Each row below holds a small network's activations on one input, seen along a few directions.
In each table, some parts of the input vary, and every possible input appears once, in random order.
Descriptions start from the smaller parts, as in this example, which fits no table here: values(3) and (point or line(11) or (line(4) and ring(5))).
Shared parts are said once, and a part with two or three values counts as separate values.

Other details of the inputs shift rows strongly along two fixed directions, in all tables alike. That doesn't count.

Rows:
x1: [-37  32  -8 -21  40 -14   8 -43  16  -2  44 -18  39]
x2: [-13 -20 -26 -40  11  23  25 -34  40 -28  -3  36  16]
x3: [ -7   8 -31 -44  20  23  -7 -28  23 -14   8  42  -1]
x4: [ -9   1 -24 -27  12  24  42  -2   7   2  -8   7  35]
x5: [ 20   4 -21   3 -28  38 -25   0  19  13 -19  43 -27]
x6: [  5 -13   5  24 -36  27 -13   5  11   6 -14  -6   1]
x7: [ 13   5 -13  17  -9  15  -1  31   3  13 -10  18 -31]
x8: [ -9  24   0 -35  36 -21  -1 -41   2 -31  10 -40  53]
x9: [-11  -7 -25 -38  28  15  39  -6  12   6   1  47   2]
x10: [ -5 -22 -12   9 -16  18   5  24  13  -4 -15  52 -49]
x11: [-14  16  29  30  10 -48 -10 -13 -31  -7  12 -78  11]
x12: [-14  16  -7 -27  39 -28  26 -11  -7 -27   5 -42  43]
x13: [-24  -4 -16 -22   8  28  45  -8  13 -13  -9  21  41]
x14: [ 25 -23  50  65 -35 -37  -7  41 -30  23 -27 -34 -24]
x15: [ 15 -15 -14   7 -12  12  -5  31   3  17 -17  32 -53]
x16: [-13  15  14 -49  22 -19  -8  -6  -2  -4  42  32  32]
x17: [ 27 -28  12 -21 -48   8 -13  20   4  -7 -34  46  26]
x18: [ 44 -16  38  55 -30 -33  -7  45 -34  31 -28 -38 -24]
x19: [ -6  14 -29 -37   4  42   5 -27  22 -20  -7  11  40]
x20: [ -5  26  16  19  29 -41 -21  -4 -38  21  44 -56 -21]
x21: [ -5 -17 -15  27 -41  36  -2   7  -2   1 -25   2 -13]
x22: [ -2 -11 -33 -42  22  18  35  -3  13 -28 -13  29   1]
x23: [ -5  -7 -24  25 -29  31  -3   3  11   7 -13  32 -32]
x24: [  0 -25   3  13 -29   8  11  19   5 -21 -44   8 -12]
x25: [ 32 -20  12  13  -6  -7  14  26 -17  18 -15   8 -28]
x26: [-25  31 -25 -17  41  -6  13 -30  -5   2  34 -21  22]
x27: [ -4   4  -4 -46 -12  21   4   1  13 -11   6  35  58]
x28: [-25  47  32  20  25 -38 -35 -20 -15   6  39 -49   8]
x29: [ 18  -1  40  72 -21 -23 -15  46 -23  43  -1 -11 -38]
x30: [ -5 -13   3  29 -30  19  -1  28  -8  -4 -24  -2 -10]
x31: [ 13  -9 -24  17 -33  35  -4  12   1  12 -23  -6 -15]
x32: [ -6  44  25  13  37 -41 -23 -14 -18  28  52 -68  11]
x33: [ 17   4  18  -2 -35  11 -27  24   0  17   5  55  -3]
x34: [ -7   1 -25 -36  16  16   3 -23  24   7  14  25  -2]
x35: [-25  35  30  31  34 -49 -10  10 -26   9  40 -55   0]
x36: [-18 -20 -36 -28   6  24  31 -26  19 -32  -9  34   0]
x37: [ 13 -34  10  18 -14   0  23  22  -1   3 -21  34 -23]
x38: [-23  14   5 -30  46 -26  -6 -40   4 -33  27 -18  30]
x39: [ -4  10  24 -47  26 -36  -8  -9 -11 -15  38   5  48]
x40: [ 20   1  -3  24  -8   7  12  29  -4  34  -9  21 -24]
x41: [ 11  -9 -11  12 -27  27   4  32  -3   6 -28   0 -13]
x42: [-17  24  38  21  33 -53 -27 -14 -18  18  56 -52  -8]
x43: [-17  32  40  17  32 -46 -41 -15 -19   4  42 -38 -10]
x44: [  5 -10 -32 -43   1  24  27 -32  33 -23 -19   9  37]
x45: [ 10 -21   7   8 -34  20 -15  -5  14 -22 -44  12  -4]
x46: [ -7  12  -9 -40  48 -17  14 -37   7 -14  33 -24  33]
x47: [ 15 -18  41  56 -18 -28 -16  46 -24  43  -3  -1 -61]
x48: [  2   0  14  22 -32  25 -26   1   1  -6 -20  -1   0]
x49: [ -3  15 -11 -44  44 -10  -2 -35   4 -27  21 -10  27]
x50: [ 38 -10  20  58 -37 -20 -27  26 -33  21 -26 -51 -33]
x51: [ -5   5 -31 -33   1  36  16 -22  27  -3  -2  -3  37]
x52: [-21  20  24  29  21 -43 -20  -6 -32  14  40 -45 -25]
x53: [  8 -29  -1  12 -17   6  11  25   3 -16 -22  27 -37]
x54: [ 23 -25 -28   2 -21  24   2   7   1   1 -23  22 -34]
x55: [ 14 -33 -11  -1 -35  25   7  -8  30 -16 -39  20   2]
Description of these inputs: ring(5) and (point or (values(2) and line(5))).
Question: Changing only the ring(5) part turns x49 into x5. The same change can be made to x36. Which row results?
Answer: x23
Question: Changing only the ring(5) part turns x24 into x10. The same change can be made to x8. Which row results?
Answer: x3
Question: Which other rows does x36 become when the line(5) part takes its other values? List them by row number.
Answer: x2, x37, x38, x53
Question: Which other rows does x8 become when the values(2) part takes its other values? List them by row number.
Answer: x45
Question: A walk changes only the ring(5) part. It starts at x34 and steps to x46. List the rest of the walk in order.
Answer: x44, x51, x32

Rows:
x56: [ -2 -30 -51 -25 -10  49  34  -3  33 -15 -36  74 -22]
x57: [-11  43  35  11  34 -38 -46 -12 -18  25  62 -31 -10]
x58: [ 18 -28   2  44 -41  13  11  33  -8   9 -40  -7 -26]
x59: [-35  19 -37 -35  35  14  35 -39  15 -21  13 -17  44]
x60: [-29  25 -19 -63  38  -6  25 -52  14 -39  15 -33  93]
x61: [ -1  19  36  45  23 -56 -24  12 -36  21  33 -70 -34]
x62: [-35   4 -18 -46  42  -4  63 -21   9 -31   1   0  56]
x63: [-58  42 -44 -74  86  -1  38 -64  19 -29  57   6  43]
x64: [-31   9 -24 -41  49 -13  38 -24   7 -22  16  14  19]
x65: [  9   0   4 -18  -4   6 -18   7  12  20  22  60 -21]
x66: [ 24 -22   0 -16 -35  18  -2  14   8 -10 -32  21  24]
x67: [ 24 -12  -3  34 -23  12 -21  27   0  33  -7  31 -68]
x68: [ -2  28  28  41  25 -37 -38   0 -30  30  45 -55 -40]
x69: [-23  16  16  17  30 -35  18 -10 -25  -8  14 -73  30]
x70: [ -5  24  48   6  28 -54 -21   8 -29  14  47 -24  -2]
x71: [  7  24  37  33  29 -51 -30  14 -35  35  45 -38 -39]
x72: [  9 -24 -43 -39 -40  63  12 -15  39 -30 -48  46  30]
x73: [ 15  -9   7  31 -35  18 -38  16   2  14 -11  24 -45]
x74: [-13  17  26  -2  48 -57   9   1 -29   3  38 -33   2]
x75: [ 27  -6  15  22 -33  10 -42  29   2  36   6  52 -53]
x76: [  0 -21 -52 -24 -21  64  36  -2  37 -11 -38  60   2]
x77: [-18 -19 -60 -63   6  61  64 -10  44 -23 -25  78  32]
x78: [ -5  28  30  15  10 -34 -30 -17 -23  -6  20 -93  46]
x79: [ 21 -15  -2  43 -41  24 -11  31  -3  20 -31   0 -34]
x80: [-34   6 -24 -43  41   1  61 -27  11 -32  -1  -7  55]
x81: [  9 -10 -12 -12   3  10   5  15  10  18   6  52 -33]
x82: [ 26 -16  11  43 -37  10  -6  39 -13  25 -24   4 -36]
x83: [ -3 -28 -40 -42 -22  52  33 -31  40 -47 -48  26  47]
x84: [ 17 -20  -7  41 -29  12 -15  20  -3  12 -24   8 -64]
x85: [ 34 -30  25  34 -51   1 -13  29 -11  -4 -49 -14  -6]
x86: [ 23  -4  11  22 -28   8 -40  18   1  30   4  42 -50]
x87: [ -6 -14 -20   8 -11  18  30  -6   5 -11 -27 -10   9]
x88: [ 16 -11  13  28 -31  11 -35  21   1  15  -9  31 -43]
x89: [ -2   2  40  -2  11 -50   5  -3 -26 -15   7 -63  52]
x90: [ 35 -33  13  30 -53  14  -9  22  -2  -7 -51  -8  -2]
x91: [ 11 -16  -9  -3 -27  26  -9  19  16   4 -13  66 -33]
x92: [ 11  25  46  17   8 -51 -31   6 -34   5  18 -88  39]
x93: [-28   4 -18 -52  22   4  38 -47  18 -46  -8 -26  82]
x94: [-19  47  25   0  39 -36 -40 -25 -12  18  64 -35   3]
x95: [ 23 -14  16  35 -33   6 -33  29  -6  19 -10  28 -49]
Question: What do these inputs look like to the network?
Answer: values(2) and line(4) and line(5)
Question: Changing only the values(2) part turns x79 into x69. The same change can be made to x77. Which row results?
Answer: x62
Question: Changing only the values(2) part turns x90 into x60. The same change can be made to x73. Which row results?
Answer: x94
Question: A walk changes only the line(5) part. It starts at x73 and steps to x88. List the rest of the walk in order.
Answer: x95, x91, x70

Rows:
x96: [ 12   2  42  22  -2 -36 -17  28 -22  22  17 -14  -7]
x97: [ 17 -39 -23  32 -40  36  28  38   6  12 -52  43 -48]
x98: [ 21 -27 -22 -24 -36  45   4  13  29   4 -28  81 -13]
x99: [-25  26  18  23  41 -39  15  -1 -25   8  30 -64   3]
x100: [-12  32  19  -3  49 -45 -19  -7 -19  18  57 -19 -16]
x101: [-15  35  16   2  43 -41 -28 -11 -19  17  61 -18 -21]
x102: [ 22  11  44  26 -14 -35 -34  15 -30   7   2 -62  17]
x103: [ 10  10  49  30  -2 -39 -31  25 -28  26  24 -27 -13]
x104: [ 37 -17  21  34 -57  13 -40  22  -9   7 -31  -4 -16]
x105: [-28  12 -29 -80  38   9  46 -45  22 -49   1   0  92]
x106: [-46  19 -54 -63  63  13  67 -47  23 -27  17   4  50]
x107: [ 32 -22  -4  14 -55  40 -33  22  15  18 -23  64 -40]
x108: [-12   4 -28 -57  15  29  16 -30  34 -16   8  56  30]
x109: [-28  -8 -50 -63  32  34  44 -23  38 -19  11  94  -4]
x110: [ 26 -16  -6  15 -53  41 -41  13  22  19 -20  62 -40]
x111: [-21  32   6  20  36 -28  -4 -13 -23  12  37 -64   1]
x112: [  7   9  20  10  21 -30 -16  15 -16  24  30   3 -40]
x113: [ -4 -22 -35 -28 -11  37  32 -20  29 -30 -39  15  29]
x114: [  0  -9   0   1   3 -11  20  -8  -8 -17 -16 -43  28]
x115: [ 26 -23   6  42 -49  17 -21  18  -6   5 -40 -18 -24]
x116: [ 21 -16   4  42 -49  22 -30  11   0   6 -37 -18 -25]
x117: [ -5   9 -18  -4   2  18 -25  -8  20  13  22  53 -44]
x118: [  2   5  30   6   5 -30   1   5 -20 -12   2 -46  38]
x119: [-50  18 -34 -80  76  -6  56 -38  20 -26  40  45  33]
x120: [ -2  14  46  10  17 -58   1  10 -39  -6  16 -71  43]
x121: [ 36 -28  -4  22 -72  49 -39  19  18   0 -49  36 -19]
x122: [-23  32   2  10  48 -31  11 -15 -17   6  34 -60   9]
x123: [  5  -8  30  37  -8 -31   4  11 -25  -5 -15 -61   9]
x124: [  9  -5 -12  36 -31  29 -24  12   8  23 -13   9 -50]
x125: [-11 -31 -33 -32 -10  28  59 -12  22 -39 -49  24  37]
Question: Changing only one part turns x97 into x99. The same change can be made to x119. Which row results?
Answer: x109
Question: What do these inputs look like to the network?
Answer: ring(5) and line(6)
Question: Which other rows does x112 become when the ring(5) part takes its other values? List them by row number.
Answer: x98, x105, x106, x114
Question: A walk changes only the ring(5) part. It starts at x108 and steps to x100. List the rest of the walk in order.
Answer: x122, x113, x102

Rows:
x126: [  8 -16  12  18 -15   2  -8  20   3   4 -13  30 -37]
x127: [-14   9  -7   2  28 -21  25 -10 -15  -8  10 -39   4]
x128: [ 10 -16 -20 -18  -7  27  17  14  21   2 -15  65 -17]
x129: [-18  22 -15 -28  14  16   1 -23  10 -13  14  -2  37]
x130: [  4   6  23  32   6 -36 -13   5 -22   5   5 -76   3]
x131: [-17  24  14  15  21 -28  10   2 -27  12  24 -48  14]
x132: [ 30 -12  12  15 -30   5 -27  24  -3  26   0  25 -35]
x133: [  1  14  37  39  -2 -20 -16   8 -23  14  11 -62  14]
x134: [ 22 -28 -10  -4 -31  28   9  12  15  -2 -38  33   7]
x135: [-24  16 -35 -55  32  19  23 -42  24 -31   3   4  38]
x136: [ 34 -25  17  33 -36   1  -4  47 -17  26 -27  12 -36]
x137: [-21  11   4 -29  27 -15  -6 -29   5 -18  34  -1  19]
x138: [  8  -3  -5  21 -27  20 -26  13   7  26   1  21 -29]
x139: [ 12  23  33   6  12 -38 -30   5 -29  11  25 -44  17]
x140: [  6 -27 -12 -10 -33  25  12  -4  23 -22 -38  34  12]
x141: [ -4  21  20  21  30 -36 -22 -17 -22  11  34 -51 -13]
x142: [-32  -5 -19 -45  31   1  41 -21   9 -31   3  13  38]
x143: [ 32 -16  22  31 -51   4 -41  23  -6   5 -26  12 -31]
x144: [ -4  -8 -30  -4 -15  39  16  11  26   8 -16  58 -23]
x145: [-31   8 -41 -39  47   9  40 -39  21 -24  10  17  16]
Question: What do these inputs look like to the network?
Answer: values(4) and ring(5)
Question: Changing only the ring(5) part turns x144 into x129. The same change can be made to x145. Which row results?
Answer: x135
Question: Which other rows does x132 become when the values(4) part takes its other values? List them by row number.
Answer: x137, x138, x141
Question: Which other rows does x134 become when the ring(5) part takes its other values? List them by row number.
Answer: x128, x132, x136, x139
